Each row below holds a small network's activations on one input, seen along a few directions.
Each table varies a few parts of the input and shows all the possible inputs, shuffled.
Descriptions start from the smaller parts, as in this example, which fits no table here: one of 4 places along a line, together with either a single point or one of 9 places along a line or (one of 3 separate values, together with one of 5 places around a ring).
Shared parts are said once, and a part with two or three values counts as separate values.

Other details of the inputs vary at random and push rows far along two fixed directions, the same in every table; ignore that.
To show where, the next rows are all for the same input, with only those details redrawn:
[ -8   9 -14   8 -20 -25 -14 -19  21 -29  -1   4]
[ -6  15 -18  11 -28 -45 -26 -37  31 -41  -1   3]
[-12  -3  -9   0  -4  18  12  21  -2  -4  -1   5]
[ -4  11  -3 -19   2   1   7   4 -26 -22   5  -3]
[ -8   5  -9  -3  -8  -4   0   1   0 -19   1   2]
[ -8   5  -8  -6  -5   3   5   7  -7 -16   2   1]
[ -8  10 -16  10 -24 -31 -18 -25  26 -32  -1   4]
[ -8  12 -18  15 -28 -40 -24 -33  34 -37  -2   4]

A family of inputs:
row 1: [ -3   4 -19  27 -22 -34 -27 -23  31 -24   6   7]
row 2: [-14  -5 -14  12 -12  12   6  16  17  -4  -4   9]
row 3: [ -6   3  -4   4 -15 -25 -16 -28  21   8   4  -1]
row 4: [ -3   5   5 -28  11  -6   4  -8 -41   8   2  -8]
row 5: [ 27  19  22 -32  27   1   3  -1 -45  -6   1  -7]
row 6: [  0   1 -10  12 -25 -44 -26 -46  30  -3   6  -3]
row 7: [ -3   8   1 -15   3 -16  -8 -22 -14   7   9  -6]
row 8: [ -1   7   9 -46  16  12  20  -1 -54   7   7 -14]
row 9: [ -9   7  -7  17  -9 -34 -16 -17  13 -25   3   2]
row 10: [  2  18   7 -34  22   8   8  13 -62 -17  17  -8]
row 11: [ -8  14 -11  25 -22 -57 -31 -45  33 -41   4   5]
row 12: [ -6   9  -1  -4   0 -10   6  -5  -9 -24   9  -4]
row 13: [ 14  -4  12   3   4  16   6  14   4  11 -17   8]
row 14: [  2  16   9 -40  29  15  14  26 -73 -10  16 -11]
row 15: [ -9   6 -11  18 -18 -17 -17  -7  26 -14   5   6]
row 16: [18  2 15 -7 13 23 12 19 -6 14 -7  1]
row 17: [ -1   8   9 -38   9   0  10  -9 -46   2   6 -13]
row 18: [ -4  10  -2 -13  -4  -6  -1   1 -18 -23   3  -1]
row 19: [-15 -13  -1  13   1  -1   7   0  11  27  -2   2]
row 20: [ 34  11  19 -32  30   4   7   8 -55  -3   2 -11]
row 21: [  6   9   3 -30  22   8  10  20 -64 -13  17 -11]
row 22: [28  6  7 -8  6 -1  2 -6 -3 -4 -3 -4]
row 23: [ -2  -1 -10   9 -10   1   0   8   3  -9   9   1]
row 24: [ 23   9  30 -31  31  16  22  14 -52  -1   0  -9]
row 25: [ 11  -5   5  16   1   8  -2   6  21  11 -20  13]
row 26: [ 19  13   8  16  -4 -48 -24 -39  26 -22 -12   1]
row 27: [  3   0  -3 -12   3 -16  -5 -16 -18  10   9  -8]
row 28: [ 29   4  17 -18  17  11   9  10 -30   3   0  -4]
row 29: [  5 -20   3  23   1  44  22  37  33  34 -25  16]
row 30: [-18 -12  -5  26  -7  18  14  25  21   6   0   9]
row 31: [-10  -5   5  -4   7  -1   9  -7 -11  17   5  -2]
row 32: [-11 -25 -12  18  -8  34  20  23  26  46   0   6]
row 33: [ -9   3   2   7  -3  -9   2   1  -3 -16   7   1]
row 34: [  5   0   7 -31  12  12  17   3 -45  15  15 -14]
row 35: [ 18   8  11   6   1 -17  -1 -20  18 -12  -9  -1]
row 36: [ -4  13  -6  -1  -9 -14 -10  -6   2 -21   9  -1]
row 37: [ -2 -22  -3  -3  10  16 -24  -1   6  -5   9 -16]
row 38: [ 19   9  17  -2  13 -13  -1 -14  -7 -10  -7   0]
row 39: [ 12 -23   3  28   8  45  18  41  22  41 -15  16]
row 40: [-17 -17  -6  17 -15  10   3   4  27  31  -9   9]
row 41: [ -2  14   1 -26  12  -7   0   6 -48 -23   5  -5]
row 42: [ -2   7  12 -34  16   1  20 -10 -41   4  13 -16]
row 43: [ -9   2  -8   4 -15 -31 -18 -36  16   0  -4   3]
row 44: [ 12  -5  15  13   5  10  12   9  16   9 -12   4]
row 45: [-11   1 -14  16 -13   3  -2   8  26  -4   3   6]
row 46: [ 11  -6   3  24   3  10  -3  15  31  23 -17  11]
row 47: [-18 -22  -5  18  -5  39  20  30  26  52  -4   8]
row 48: [  0   9   8 -34  20   1   7  -1 -48  14  11 -13]
row 49: [  3 -23   3  40  -4  42  12  41  52  45 -20  20]
row 50: [ -9   6  -8   2  -6  -9  -8  -1  -6 -18   0   6]
row 51: [-25 -35   0  32  -2  47  30  40  30  59  -7  13]
row 52: [-23 -30   0  24  -1  44  32  35  24  54  -5   8]
row 53: [  0   0  -7  -1  -7 -22 -12 -28   0   6   8  -4]
row 54: [  0   2  -4  -2  -3   1   0   9 -17 -12  12  -2]
row 55: [ 15   3   3  13  -4   2  -3  -2  34   7 -12   6]
row 56: [ 24  15  17 -24  10  -7   1 -10 -25 -15  -9  -5]
row 57: [ -8 -16   0 -13  11  14 -24  -3  -2 -12   0 -15]
row 58: [-22 -22 -10  27  -8  43  17  49  20  25  -9  18]
row 59: [ -4  -7   3 -18  15   6 -29 -10  -5 -15  10 -20]
row 60: [-17 -21  -5   8   2  48  28  36  14  54  -1   5]
row 61: [-14 -18  -4  20  -5 -16 -38 -29  47 -19   1 -11]
row 62: [ -2   5 -21  21 -26 -31 -20 -24  36 -26   7   2]
row 63: [22 -3  4 14 -4  2 -1  1 22  6 -8  4]
row 64: [ 20   9  12  -8  10 -10  -6  -6 -12  -6 -15   1]
- Describe the family of inputs behind these rows. => one of 4 separate values, together with either a single point or (one of 3 separate values, together with one of 5 places along a line)
- Changing only the choice among 4 separate values turns row 16 into row 56. The same change can be made to row 59. Which row results? => row 57
- Changing only the choice among 4 separate values turns row 3 into row 6. The same change can be made to row 46. Which row results? => row 20
- Which other rows does row 32 become when the choice among 4 separate values takes its other values? List them by row number. => row 8, row 42, row 60
- A walk changes only the place on the line of 5. It starts at row 19 and steps to row 31. List the rest of the walk in order. => row 51, row 52, row 42
- Which other rows does row 53 become when the choice among 3 separate values takes its other values? List them by row number. => row 1, row 39
- Which other rows does row 52 become when the choice among 3 separate values takes its other values? List them by row number. => row 30, row 44

A family of inputs:
row 65: [-21 -18 -24  51 -42  -9 -10 -14  88  22 -11  16]
row 66: [ 84  33  47 -24  23 -66 -30 -81  -3 -11 -24 -13]
row 67: [  1   6  12 -44  25  16   6   5 -59 -15   9 -18]
row 68: [  3  21  -2  -6  -7 -34 -15 -26   1 -38   2  -1]
row 69: [  0  -4  -4  10   6  27  15  38 -11  10   3  10]
row 70: [ -1   9  -3  -2  -7 -10  -3  -7   3 -23  -4   3]
row 71: [-10   5  -2  -1  -9 -17  -1 -14   7  -1   2   0]
row 72: [-13  -8  -8  17  -9  -5   4  -1  13  14   2   6]
row 73: [-12 -26   2   6  20  55  22  50 -16  31   4   1]
row 74: [-22 -20 -21  55 -29  -7 -27  -9  88   7 -11  14]
row 75: [-19 -36  -6  15   5  70  23  55  21  45  -8   7]
row 76: [ 17  34   2 -29 -12 -52 -22 -48 -15 -58   7 -12]
row 77: [  5  11   6 -36  18   3  13   9 -66   5  17  -8]
row 78: [ -3  -7   0 -12  19  23   4  26 -35  11  11  -7]
row 79: [ -7  -1  11 -33  18  29  32  23 -52  16   6  -8]
row 80: [ -3   0 -10  32 -19 -21 -12  -9  35 -16  -4  11]
- Describe the family of inputs behind these rows. => either a single point or (one of 3 separate values, together with one of 5 places along a line)

A family of inputs:
row 81: [-18 -12  -6  14 -18  -2   5 -12  33  24  -5   5]
row 82: [-14 -17   9 -15  26  50  38  47 -46  52   7  -1]
row 83: [  0 -28  10 -11  33  71  24  58 -31  36   1  -6]
row 84: [ 29  32  13 -21   1 -43 -10 -40 -13 -35  -5  -5]
row 85: [-27 -15 -17  31 -22  20   9  23  43   2  -8  15]
row 86: [ 21  19  14 -11  -1 -21   1 -22  -3 -19 -10   0]
row 87: [-16   1 -13   5  -9   7   7  13   7 -13   1   5]
row 88: [18  4  7 14  2 -1  5  8  9  8 -7  9]
row 89: [  6  -1   6  -5  12 -12 -24 -15  -7 -15   3 -10]
row 90: [ 15   1  21 -45  41  30   8  21 -72  -2  16 -22]
row 91: [ 32  28  10 -15   1 -47 -15 -37 -18 -33  -1  -5]
row 92: [ -2  14   0 -24  -4 -32  -5 -39 -14  -7   8 -11]
row 93: [  0  14  -1 -22  -7 -32  -9 -37 -17  -5  10 -10]
row 94: [ -7  12 -11   1  -9 -21 -11  -7  -8 -30  13   0]
row 95: [-15 -18 -13  26 -15   4   4   1  32  36  -2   8]
row 96: [ -1  11   5 -42  25  24  25  32 -80 -17  19 -11]
row 97: [-20  -5 -16  27 -13  -2  -5  14  20  -8   1  12]
row 98: [ 19  12   9   9   2 -22  -6 -10   3  -8  -9   7]
row 99: [ -6 -18   0  16  -6  12 -13  -3  41   3 -11  -1]
row 100: [-17 -18 -10  28 -13   7   4   6  32  39   1   9]
row 101: [ 21  14   7   1  -5 -17  -3 -12   7  -8 -10   6]
row 102: [ -4 -21  -6  23  -6  20 -14   9  42  15  -9   3]
row 103: [-18  -4 -20  23 -21   4  -3  12  29  -7  -1  12]
row 104: [  3  -5   3  -6   6   4 -13  -9  10  -7  -3  -9]
- Describe the family of inputs behind these rows. => one of 4 separate values, together with one of 6 places along a line
- Changing only the place on the line of 6 turns row 95 into row 92. The same change can be made to row 96. Which row results? => row 87
- Which other rows does row 100 become when the choice among 4 separate values takes its other values? List them by row number. => row 88, row 90, row 94
- A walk changes only the place on the line of 6. It starts at row 86 and steps to row 84. List the rest of the walk in order. => row 101, row 91, row 88, row 98
- Which other rows does row 103 become when the choice among 4 separate values takes its other values? List them by row number. => row 93, row 101, row 102

A family of inputs:
row 105: [ -3 -11  11 -19  22  60  44  55 -37  38  -6   6]
row 106: [-11 -29   2   7  15  46  19  40  -1  50   1   0]
row 107: [-10 -13 -21  51 -38 -33 -35 -34  93   6 -13   8]
row 108: [ -7 -23   3   2  11  53  25  45   6  34  -7   3]
row 109: [-11  -9 -22  52 -38 -32 -31 -37  92   7 -12  12]
row 110: [  1 -12 -21  61 -35 -27 -42 -22  92 -16 -16  17]
row 111: [ 26  47  18 -63   6 -66 -22 -68 -61 -65  18 -25]
row 112: [ 19  35  13 -53  15 -61 -25 -64 -60 -41  24 -26]
row 113: [  7  -7   6  -4  20  54  34  63 -32  25  -5  11]
row 114: [ -4 -12  11 -14  16  49  32  40 -29  38   1  -2]
row 115: [-95 -19 -74  58 -67 -18 -25   4  71 -37  25  16]
row 116: [ -2 -11  19 -10  28  60  40  60 -38  28  -4   4]
row 117: [ -4 -20   9 -16  22  54  23  37 -28  34  -1  -7]
row 118: [  2  -2 -24  64 -42 -36 -25 -21  89 -12 -16  23]
row 119: [-14 -13 -18  56 -40 -39 -32 -37  87  14  -7  14]
row 120: [-11 -13 -21  57 -42 -21 -11 -19  95  10 -19  22]
row 121: [ 20  20   9 -18   6 -13  -5  -4 -29 -28   7  -4]
row 122: [ 25  44  16 -44   9 -67 -14 -56 -56 -64  11 -18]
row 123: [-12 -32   3   8  16  50  16  37  -3  48  -1   1]
row 124: [ -4 -20  11   2  25  58  29  58 -14  29  -8   3]
row 125: [ -5 -16   9 -13  23  47  42  44 -41  48   6   1]
row 126: [ -6  -7  -6  39 -12  -6 -11  -3  54   0 -13  13]
row 127: [ 11   9  13 -21  16 -10 -10 -13 -28 -28   0 -11]
row 128: [  7  -9   9  -9  29  65  34  65 -36  23   1   4]
row 129: [ 26  47  15 -64  11 -64 -24 -70 -59 -66  18 -27]
row 130: [  8  17   5 -26   4 -18   0 -19 -31  -5   3  -8]
row 131: [ -1 -15 -22  63 -33 -16 -31  -4  94  -4 -16  18]
row 132: [ -4  -9   9 -19  22  34  29  33 -44  40   5   0]
row 133: [ 22  41  11 -54   5 -62 -13 -63 -60 -46  16 -24]
row 134: [ 27  51  18 -54  13 -73 -23 -62 -66 -69  10 -19]
row 135: [  2 -10   9 -18  15  32  12  17 -19   8  -2  -5]
- Describe the family of inputs behind these rows. => either a single point or (one of 5 places along a line, together with one of 6 places along a line)
